Each row below holds a small network's activations on one input, seen along a few directions.
In each table, some parts of the input vary, and every possible input appears once, in random order.
Descriptions start from the smaller parts, as in this example, which fits no table here: one of 3 separate values, together with either a single point or one of 11 places along a line or (one of 4 places along a line, together with one of 8 places around a ring).
Shared parts are said once, and a part with two or three values counts as separate values.
In the rows, zero is written as 128.

A family of inputs:
x1: [146 138 117 177 154 137 134 111 143 135 114 122 160  92 114 172 134]
x2: [ 83 111 142  60 100 113  95 111  83 127 107 146 102 141 136  72  98]
x3: [ 80 147 137  81 127 132 120 107  85 184  83 171 152  94 103 100  98]
x4: [128 130 114 155 151 149 160 108 146 150 135 142 176  94 111 174 164]
x5: [ 86 135 126  99 177  95 110 141 114 170  88 163 132 112 115  84  37]
x6: [147 100 114 129 105 157 111 112 133  79 139 108 123 138 155 159 169]
x7: [149  98 138 135  99 145 150 130 138 105 156 102 110 168 167 143 199]
x8: [106 162 136  97 107 146 104 184 214  12 147 120  89 153 101  69  53]
x9: [164  86 132 154 102 145 147 138 142 120 160 108  95 165 161 146 159]
x10: [170 160 120 194 158 114 151 141 151 157 127 112 138 124 117 138 135]
x11: [ 81 144 138  89 145 124 114 118  91 173  80 166 148 103  97  92  81]
x12: [152 157 120 175 173 120 134 122 139 135 141 116 156  94 101 155 130]
x13: [154 142 128 187 143 142 179 136 150 178 138 123 153 130 133 156 149]
x14: [ 95 205 140 122 150 151 132 188 225  67 118 133 133 111  60  84  33]
x15: [ 89 100 132  59 111 100  89 123  89 119 103 141  94 149 138  73  79]
x16: [180 102 124 146 118 123 101 140 138  94 148  91  89 150 145 141 133]
x17: [143 130 139 163 152 142 174 136 144 165 146 127 152 120 115 165 170]
x18: [ 85 153 136  74 115 127 142  96  74 186  84 182 156  85 118 119 115]
x19: [ 90 118 135  42  69 117 117  91  65 134 104 161 108 127 150 104 134]
x20: [162 110 125 159 114 113 140 157 128 111 170  95  91 161 147 136 162]
x21: [173 122 121 161 114 109 120 140 138 102 153  92  89 166 154 123 159]
x22: [160 148 125 190 158 117 171 157 140 166 146 116 139 120 109 152 137]
x23: [136 156 112 162 146 153 145 111 141 137 117 124 180 102 128 167 157]
x24: [129  89 114 124 106 146 129 108 135  93 160 119 129 138 148 160 190]
x25: [ 85 139 135  90 159 114 117 129  93 167  82 164 139 111 103  89  57]
x26: [148  97 117 145 109 133 102 111 131  78 140 100 113 135 152 157 159]
x27: [ 81 114 140  54  86 120 101  99  83 135 102 147 108 130 141  77 120]
x28: [ 96  97 123  64 128  90  82 135  95 117 111 143  85 158 144  73  54]
x29: [139  95 137 127  93 141 130 127 132 107 164 121 126 158 159 154 189]
x30: [160 123 118 148 120 123 107 117 130  78 153  90 115 143 155 134 160]
x31: [162 151 123 176 168 114 130 143 143 152 141 110 140 109  98 158 117]
x32: [136 135 137 159 139 145 159 128 142 165 138 142 175 116 122 169 165]
What do these inputs look like to the network?
> one of 2 separate values, together with either a single point or one of 5 places along a line or one of 10 places around a ring
A walk changes only the place on the line of 5. It starts at x28 and steps to x15. List the rest of the walk in order.
> x2, x27, x19
Which other rows does x27 become when the choice among 2 separate values takes its other values? List them by row number.
> x3
Which other rows does x11 become when the choice among 2 separate values takes its other values? List them by row number.
> x2

A family of inputs:
x33: [179 103 120 192 141 135 122 129 127  93 181  78 128 140 140 192 205]
x34: [106 144 130 113 142 111 133 152 155 123 116 142 108 115 102  88  56]
x35: [168 107 115 186 129 126 126 127 154  99 181  84 125 154 134 176 202]
x36: [180 118 115 182 105 149 158 156 178  85 169  89 101 159 142 156 162]
x37: [130 190 121 203 190 172 201 118 175 200  99 155 242  58  88 193 152]
x38: [119  86 134 112 140 118 122 114  76 169 106 142 122 134 138 113 127]
x39: [134 117 120 128 146  99 108 113  76 182  95 134 114 121 135 104  96]
x40: [ 89 132 131  64  87 145 100  92 111  93 110 140 126 117 147  99 127]
x41: [173 122 140 190 117 139 132 150 169  96 175  86 128 172 147 159 190]
x42: [ 87 139 141  89 123 140 106 152 157  89 126 139 125 136 103  95  77]
x43: [ 98 125 127  67 101 143 110 129 139  86 108 150 119 127 126 105  97]
x44: [ 88 132 130  71  74 127 117  87  86 130 112 147 129 130 146 110 146]
x45: [122 133 118 132 165  86 116 139 104 160 109 138 124 127 124 112  71]
x46: [112 124 138  75 103 129 147 104  76 164 115 148 114 119 152 109 155]
x47: [133 147 138 118 156 100 122 158 137 150 117 148 115 111  97 110  58]
What do these inputs look like to the network?
> either a single point or one of 4 places along a line or one of 10 places around a ring
A walk changes only the place on the ring of 10. It starts at x38 and steps to x39. List the rest of the walk in order.
> x45, x47, x34, x42, x43, x40, x44, x46

A family of inputs:
x48: [130  98 142  90  94 109 123 124  84 115 139 126  84 150 150 111 151]
x49: [141 146 132 134 156 112 120 107  82 177 102 141 151  90 107 146 127]
x50: [146 105 119 153 179  96 117 113  81 196 101 134 142 118 128 140 111]
x51: [103 157 135 116 130 146 166 161 165 142 121 151 143 120 101 120  93]
x52: [110 157 141 138 137 147 157 167 157 155 130 134 138 135  97 111  97]
x53: [ 84 151 122 105 138 149 140  81 106 166  81 168 183  77 119 124 130]
x54: [ 94 102 143  82  88 127 122 124  99 121 142 133 108 163 154 106 149]
x55: [ 80 111 139  60  71 150 135  97 109 104 108 149 126 142 160  98 152]
x56: [152 113 127 164 163 114 151 171 140 167 126 122 104 149 117 110  83]
x57: [183 124 109 194 122 150 118 126 190  51 183  77 136 137 128 186 193]
x58: [190 147 138 217 141 164 188 155 204 122 166 105 155 134 135 182 188]
x59: [ 87 145 123  92 111 151 101 109 163  65 109 133 134 111 107 101 104]
x60: [142 139 128 118 141 116  87 141 130  71 138 109  99 121 108 116  98]
x61: [146 153 140 145 142 129 157 165 142 149 127 128 113 124  94 115  98]
x62: [ 98 144 127 126 157 128 128 105  95 185 115 149 169  98 113 134 125]
x63: [182 131 120 206 145 152 153  99 138 154 142 107 191 100 144 219 221]
x64: [142  95 129 104  85 108 106 117  88 137 136 121  81 161 171 107 137]
x65: [ 96 164 135 116 120 168 169 141 166 137  96 152 154 114 102  99 102]
x66: [ 97 149 126 108 144 129 130 103 104 168  96 166 181  85 115 151 121]
x67: [173  90 121 158  85 150 153 115 139  95 176  94 119 167 181 182 250]
x68: [101 137 128 115 129 129  87 137 153  81 143 115 118 132 102 111 101]
x69: [ 86 101 138  59  81 127 132 117 107 107 133 149 113 147 157 117 144]
x70: [141 130 109 138 128 101  83 132 140  87 140 102  88 133 123 113  94]
x71: [ 98 142 124  88 128 131  97 135 154  62 132 133 130 117 115 122  91]
x72: [145 142 116 149 151  99 117 102  86 187 102 134 146 104 131 143 117]
x73: [148 100 113 138 161 100  82 150 128  91 138 104  90 146 130 111  81]
x74: [134  58 128 111 114  93 118 131  83 135 138 122  75 175 171 106 135]
x75: [155 155 133 160 143 110 147 158 153 158 126 126 113 134 125 107  90]
What do these inputs look like to the network?
> one of 4 separate values, together with either a single point or one of 6 places along a line
Which other rows does x50 become when the choice among 4 separate values takes its other values? List them by row number.
> x56, x73, x74

A family of inputs:
x76: [131  89 114 166 129 148 138  96 140 114 144 133 163 110 111 172 186]
x77: [ 89 126 129  79 103 108  76  74  65 164  74 169 130 104 154 115 122]
x78: [170 172 142 217 199 100 163 141 146 158 101 116 160  84  59 136 114]
x79: [117 170 126 161 153 148 182 146 177 137 135 138 164  96 144 156 140]
x80: [151 120 106 169 119 143 131  69  89 169 122 140 165  81 172 183 171]
x81: [147 144 137 155  83 147 134  79  99 154 139 121 161 134 146 183 210]
x82: [128 137 112 182 112 154 143 160 175 105 175  84 146 158 131 156 160]
x83: [135 134 127  96 127 129  84 158 143  75 124 106  79 128  92 106  59]
x84: [170  86 107 182 143 107 123 162 179  76 180  83 114 191 172 162 158]
x85: [114 141 105 169 122 152 153 146 185 112 155 113 168 130 120 164 156]
x86: [152 145  94 194 154 136 120 131 184  92 156 105 138 101  76 160 129]
x87: [153 126 139 186 197 147 148 106 124 215 107 142 178 101 118 132 165]
x88: [152 203 120 166 159 120 178 167 180 117 146 122 173  90  96 135 139]
x89: [116  87 131  67  49 109 106 128  71 126 165 122  55 169 189  89 147]
x90: [113 194 116  86 126 133 131 137 153 116  98 140 127  98  89  87  32]
x91: [ 91  97 109  78  89 134  83  69  53 129 119 159 120 117 139 111 130]
x92: [ 88 150 133  98 140 103  90 146 142  76 131 135 120 105  86  93  70]
x93: [117  52 133  70 109  87  99 144 109  82 156 142  76 182 167  98 116]
x94: [175  68 123 146 151 109 129 140 154 103 194  91 109 183 188 152 198]
x95: [200 116 108 198 150 102 120 159 191  67 180  78  78 168 126 153 131]
x96: [ 70 162 132  82 107 138 116 147 151 133  91 157 147 112 142 112  45]
x97: [100 113 139  76 142 137 108 156 124  78 125 122  96 141 134 101 100]
x98: [184 165 116 175 125 153 154 177 188  93 162  89 104 132  90 167 139]
x99: [117  77 143  68 102 140  96 130  98  97 116 145 103 138 125 115 123]
x100: [189  64 111 169  91 126 121  97  97 119 176  82  92 151 194 158 214]
x101: [126 147 153  98 108  81 118 187 157  54 162 116  58 176 131  75  75]
x102: [156 147 127 186 134 149 183  91  75 238 104 147 161 103 139 147 170]
x103: [ 97 152 163  86 147 144 133 118 100 218  75 169 140 119 110  70  85]
x104: [ 63 122 124  82 147 131 107 121 133  87 121 142 125 121 117  94  89]
x105: [168  92 120 157 111 131 125  99  87 127 136  94 130 137 158 185 233]
x106: [131 163 126 197 168 141 176 161 160 201 113 137 182 117 111 142 125]
x107: [ 98 134 143 116 165 116 117 115 111 169  46 137 149 111  90  92  36]
x108: [ 87 121 147  81 153  62 119  81  40 220  58 147 130 112 116 107 109]
x109: [114 121 146  93 103 128 131 149 146  60 139 124  62 191 161  70  94]
x110: [170  80 128 157 125 154 142 130 132 104 148 112 135 131 128 183 198]
x111: [115 193 140 122 152 125 132 154 130 180  82 152 118 104  68  76  14]
x112: [ 91 125 128  47 155 124 103 104 113 149 105 153 157 104 138  87 104]
x113: [145 142 119 146 126 153 188 110 147 149 120 149 183 100 123 154 173]
x114: [ 83 128 161  54  89 140 114 124 111 124 132 170 136 137 120 127  95]
x115: [107 117 143  63  58 130 106 114  63 130 107 136  88 154 148 113 165]
Changing only one part turns x81 into x91. The same change can be made to x106. Which row results?
> x107
Changing only one part turns x86 into x92. The same change can be made to x84. Which row results?
> x109
What do these inputs look like to the network?
> one of 2 separate values, together with one of 4 places along a line, together with one of 5 places along a line
Which other rows does x98 become when the place on the line of 5 takes its other values? List them by row number.
> x78, x86, x88, x95
A walk changes only the place on the line of 4. It starts at x80 and steps to x113. List the rest of the walk in order.
> x79, x88
Which other rows does x83 become when the choice among 2 separate values takes its other values? List them by row number.
> x98
A walk changes only the place on the line of 4. It starts at x89 and steps to x93. List the rest of the walk in order.
> x109, x101
Which other rows does x76 become when the place on the line of 5 takes its other values? List them by row number.
> x87, x94, x110, x113
